Each row below holds a small network's activations on one input, seen along a few directions.
In each table, some parts of the input vary, and every possible input appears once, in random order.
A made-up example of a description, with smaller parts first: values(3) and (point or line(9) or (ring(5) and line(6))).
Shared parts are said once, and a part with two or three values counts as separate values.
(in the rows, 128 means zero)

Other details of the inputs vary at random and push rows far along two fixed directions, the same in every table; ignore that.

A family of inputs:
x1: [127 128 117 175 132 148 154 166 168 148 129 144 132 125  80]
x2: [ 68 124 166  35  52 229  65 138 150 184 106 138 102 156 101]
x3: [109 121 128 176 119 127 151 142 177 133 120 164 123 130  78]
x4: [106 127 127 142 110 158 139 163 172 155 126 148 128 130  72]
x5: [174 134 138 168 167  91 181 112 120  90 139 118 150  99 164]
x6: [133 146 113 146 136  71 144 105 106  94 138 101 126 116 135]
x7: [112 114 114 174 132 126 143 157 170 146 123 169 134 127  81]
x8: [132 125 111 124 143  86 118 115  97 116 137 124 131 126 151]
x9: [105 118 113 148 114 147 124 162 163 153 118 153 129 125  75]
x10: [145 134 124 152 154  81 144 105 105  95 134 122 132 128 154]
x11: [ 73 108 150   9  59 240  35 153 134 204 109 142 111 157 111]
x12: [118 131 136 179 123 150 163 141 183 127 116 147 122 135  88]
x13: [144 122 129  34 133 106  61  84  35 118 131  95 124 143 219]
x14: [152 146 112 148 151  92 149 120 102 104 148  96 130 120 144]
x15: [115 121 132 154 121 167 139 150 175 144 114 152 123 139  91]
x16: [135 135 120 148 141  69 144 101 108  94 139 117 125 124 145]
x17: [150 149 118 148 146  92 153 115 104 101 145  94 127 120 145]
x18: [107 120 124 176 125 128 147 146 175 138 123 166 128 129  79]
x19: [148 132 119 151 158  80 142 108 104 101 136 123 136 128 153]
x20: [151 124 110 124 151 107 125 125 101 117 134 110 133 130 158]
x21: [112 140 129 168 116 138 161 150 178 136 132 142 128 127  69]
x22: [120 139 120 190 129 124 174 159 182 131 136 146 134 121  62]
x23: [ 85  97 153  44  82 224  44 144 136 191  97 167 116 161 125]
x24: [173 124 134 143 166 103 158 119 110 107 138 120 152 102 171]
x25: [165 136 148 145 153 104 167 105 115  95 134 115 144 104 172]
x26: [118 117 128 153 124 166 136 155 173 148 115 153 126 138  92]
x27: [ 73 108 143  37  64 216  44 146 138 189 100 147 107 148 104]
x28: [121 127 131 178 127 150 160 146 181 131 117 149 124 134  87]
x29: [133 145 143  11 104 134  59  78  37 122 136  63 107 142 214]
x30: [164 124 153  29 136 128  84  83  46 117 133  88 137 119 237]
x31: [131 134 116  29 117  98  58  83  36 115 137  74 117 130 200]
x32: [180 123 123 168 178  90 172 127 114 103 143 123 160  97 164]
x33: [154 143 108 148 154  91 146 126 100 108 148  98 133 119 145]
x34: [ 98 127 127 150 104 148 132 148 170 141 115 149 118 127  72]
x35: [149 137 124 177 158  68 164 104 114  83 137 121 132 124 146]
Description of these inputs: line(5) and (point or ring(6)).
The inputs of x5 and x30 match in every part but the line(5) part. If x34 is changed in the same way as x5 into x30, which row does it become?
> x31
List by row number the other rows that have the line(5) part in common with x26.
> x4, x8, x13, x24, x27, x33

A family of inputs:
x36: [135 145 131  77 114 158 105 126 100 139 136  86 118 134 148]
x37: [179 145 130 176 171  73 191 112 111  81 149 104 143 107 162]
x38: [136 112 133 191 144 161 167 162 189 140 112 167 141 123  94]
x39: [156 135  94 180 172  42 161 121 102  91 148 114 138 108 140]
x40: [ 96 114 130 123 106 170 103 151 162 163 109 166 121 139  86]
x41: [125 124 121  27 115 121  56 104  53 136 135  92 124 131 188]
x42: [141 124 149  80 121 150 102  98 100 121 118 110 121 134 178]
x43: [ 96 117 126 125 105 172 110 158 164 166 116 158 119 148  81]
x44: [132 125 157  83 121 146 105  98 103 124 122 119 124 132 175]
x45: [139 128 151  57 120 158  90  99  85 122 121  97 120 135 195]
x46: [ 96 116 128 124 105 170 105 154 162 163 114 159 120 151  85]
x47: [129 109 141 190 142 150 165 152 187 141 114 179 142 123  92]
x48: [171 143 132 175 169  67 186 103 113  80 149 112 149 101 162]
x49: [158 136  92 177 169  43 164 122 101  91 153 110 144 105 137]
x50: [112 119 117 187 127 132 153 164 178 143 121 165 134 122  65]
x51: [111 120 115 189 130 133 153 156 181 139 118 171 129 132  68]
x52: [117 121 119  86 123 125  87 117  98 136 129 122 118 144 151]
x53: [137 130 115 160 135 156 148 167 156 150 132 131 134 126  91]
x54: [113 138 131  81 107 131  93 109 102 129 129 105 112 148 145]
x55: [125 109 153 128 118 192 129 158 171 162 113 167 136 132 108]
x56: [117 137 130  65 103 129  90 109  92 130 134  98 117 128 153]
x57: [111 134 131  86 107 130  96 105 101 124 126 112 113 142 147]
x58: [151 133  94 184 174  45 160 116 103  84 146 117 139 121 140]
x59: [ 90 126 141 123  90 172 114 144 166 154 112 149 112 137  84]
x60: [117 107 157 120 114 189 119 148 170 165 112 175 140 128 110]
x61: [159 139  90 171 172  45 168 128 102  91 152 104 146 102 134]
x62: [112 134 133  79 104 131  93 112  97 129 127 106 117 132 145]
x63: [177 145 128 176 172  66 192 109 110  80 149 103 149  95 163]
x64: [148 147 107 182 160  49 169 105 107  77 147 104 127 123 135]
x65: [114 135 130  76 103 131  95 111 100 131 132 105 118 130 144]
x66: [146 111 138  81 133 146  93 109  96 131 117 123 130 133 181]
x67: [135 113 141 184 138 158 172 163 188 146 120 172 149 111  91]
x68: [112 136 133  81 107 130  92 106 100 131 121 110 115 139 147]
x69: [ 91 130 136 124  93 174 120 146 168 156 117 144 111 149  78]
x70: [110 136 124 178 116 137 168 158 187 135 126 144 128 118  58]
x71: [111 135 130  85 109 128  97 106 102 127 130 108 109 145 148]
The inputs of x42 and x66 match in every part but one. If x48 is changed in the same way as x42 into x66, which row does it become?
> x60
Describe the family of inputs behind these rows.
> values(2) and (point or ring(6) or line(11))
Change only the line(11) part in x64. List by row number the other rows that result.
> x54, x56, x57, x59, x62, x65, x68, x69, x70, x71
Change only the values(2) part in x53. List by row number the other rows that result.
> x36

A family of inputs:
x72: [147 136 124 154 146 102 157 132 127 116 139 123 138 122 127]
x73: [176 140 125 217 185  61 208 118 131  77 145 123 149 100 148]
x74: [133 135 125  61 120 116  83  97  66 119 132  87 121 129 180]
x75: [153 151  84 213 171  32 196 128 123  83 161 107 139 112 110]
x76: [170 138 108  99 167  56 120  86  45  84 146  76 135 125 211]
x77: [118 123 142 144 118 149 140 137 163 134 119 149 128 133 103]
x78: [108 122 126 153 120 154 128 149 167 146 118 150 125 139  88]
x79: [129 109 148 148 125 168 142 149 171 149 114 166 138 120 107]
x80: [157 130 134 155 156 119 164 129 132 117 138 129 143 114 144]
x81: [102 111 142 104 105 179 105 145 161 159 110 159 127 132 102]
x82: [ 96 123 146 111  93 176 106 134 157 157 112 153 117 144  97]
x83: [125 118 151 177 117 189 163 164 202 153 107 171 132 119  78]
x84: [176 146 100 208 183  38 201 119 116  67 151 100 147  98 138]
x85: [ 87 119 127 107  92 162  95 148 152 161 116 151 114 139  87]
x86: [120 122 134  19 107 133  47  96  53 136 129  97 119 138 192]
x87: [122 140 116  61 114 107  80 101  62 120 135  82 111 133 171]
x88: [ 99 125 115 151 114 144 126 150 163 146 121 146 116 142  79]
x89: [135 114 142 150 132 168 142 144 160 141 116 155 133 130 118]
x90: [ 84 125 135 109  89 167 102 137 157 156 116 146 110 147  90]
x91: [123 132 136  19 106 139  54  98  51 139 135  90 117 144 190]
Describe the family of inputs behind these rows.
> line(4) and values(5)
The inputs of x81 and x77 match in every part but the values(5) part. If x85 is changed in the same way as x81 into x77, which row does it become?
> x90
Change only the values(5) part in x91. List by row number the other rows that result.
> x74, x78, x82, x86
